A small network was trained on made-up records. Each row is its average activation on records with the value named, seen along a few directions.
Values that are neighbours, or in one group, have similar rows; names and order tell nothing.
(in the rows, 500 means zero)
Random noise pushes rows far along 3 fixed directions. That doesn't count. These rows show it; they differ only by the noise:
[551, 464, 633, 487, 468, 602, 624, 546, 519, 492, 519, 496, 595, 610, 397, 370, 404, 484, 321]
[565, 440, 537, 521, 581, 424, 611, 473, 487, 481, 439, 604, 607, 548, 620, 355, 372, 506, 411]
[604, 569, 367, 472, 419, 524, 534, 513, 470, 551, 460, 434, 540, 466, 315, 434, 466, 599, 490]
[518, 630, 375, 399, 389, 621, 463, 564, 503, 561, 361, 417, 606, 456, 418, 602, 492, 686, 525]
[490, 685, 366, 353, 318, 719, 424, 609, 520, 581, 345, 351, 616, 451, 346, 686, 529, 733, 533]


W, 10 values:
w8: [408, 407, 711, 575, 391, 646, 440, 501, 575, 586, 639, 456, 300, 568, 462, 542, 708, 347, 527]
w1: [346, 512, 834, 425, 405, 872, 386, 607, 626, 579, 505, 444, 491, 582, 609, 721, 716, 417, 526]
w7: [733, 455, 662, 535, 442, 669, 646, 565, 537, 534, 690, 428, 225, 562, 122, 223, 530, 446, 290]
w4: [486, 600, 506, 408, 510, 527, 294, 480, 537, 591, 563, 501, 396, 337, 641, 605, 679, 514, 749]
w10: [369, 654, 120, 559, 391, 302, 428, 443, 401, 498, 574, 256, 426, 351, 196, 645, 651, 475, 695]
w5: [623, 432, 373, 533, 391, 369, 685, 473, 446, 442, 717, 391, 411, 553, 60, 277, 390, 455, 385]
w9: [569, 427, 428, 525, 532, 377, 635, 471, 528, 458, 566, 486, 443, 540, 312, 287, 404, 486, 385]
w2: [311, 543, 611, 492, 481, 647, 272, 578, 463, 342, 428, 479, 674, 547, 505, 745, 514, 455, 406]
w3: [580, 536, 571, 439, 486, 591, 532, 531, 558, 544, 580, 518, 391, 569, 428, 470, 443, 550, 427]
w6: [534, 424, 413, 654, 512, 404, 541, 448, 360, 444, 680, 432, 459, 451, 259, 464, 505, 300, 567]
W is arranged as 3 separate groups.
List the group mates of w9, in the order listed.
> w7, w5, w3
List the group mates of w2, in the order listed.
> w10, w6

Z, 10 values:
z1: [392, 377, 607, 553, 289, 725, 536, 589, 517, 468, 556, 345, 540, 579, 273, 594, 644, 391, 447]
z7: [495, 688, 158, 458, 436, 318, 531, 497, 404, 533, 440, 386, 609, 347, 558, 695, 466, 651, 667]
z6: [519, 545, 615, 387, 553, 571, 485, 499, 617, 640, 370, 633, 486, 448, 921, 667, 565, 640, 653]
z2: [400, 372, 681, 570, 671, 347, 485, 429, 479, 301, 563, 616, 594, 575, 622, 491, 378, 256, 428]
z9: [454, 517, 513, 525, 528, 469, 480, 451, 451, 556, 584, 487, 432, 415, 566, 481, 665, 427, 642]
z5: [541, 745, 287, 342, 274, 747, 419, 674, 471, 479, 422, 282, 468, 399, 137, 776, 475, 774, 554]
z4: [557, 669, 441, 521, 419, 709, 220, 510, 474, 652, 422, 430, 485, 469, 283, 576, 588, 562, 473]
z10: [491, 457, 625, 555, 630, 492, 511, 524, 553, 492, 598, 629, 389, 577, 675, 482, 432, 476, 410]
z8: [398, 506, 580, 372, 325, 823, 401, 601, 571, 511, 407, 376, 665, 593, 263, 500, 524, 575, 357]
z3: [453, 570, 381, 322, 414, 499, 555, 557, 601, 514, 351, 401, 490, 506, 468, 535, 532, 706, 528]
A value of Z combines one of 2 hidden first parts with one of 5 second parts; all combinations occur once.
z1 and z3 share the first part; z1 and z9 share the second. Which value has the first part of z9 and the second part of z3?
> z6
z10 and z4 share the first part; z10 and z5 share the second. Which value has the first part of z5 and the second part of z4?
> z8
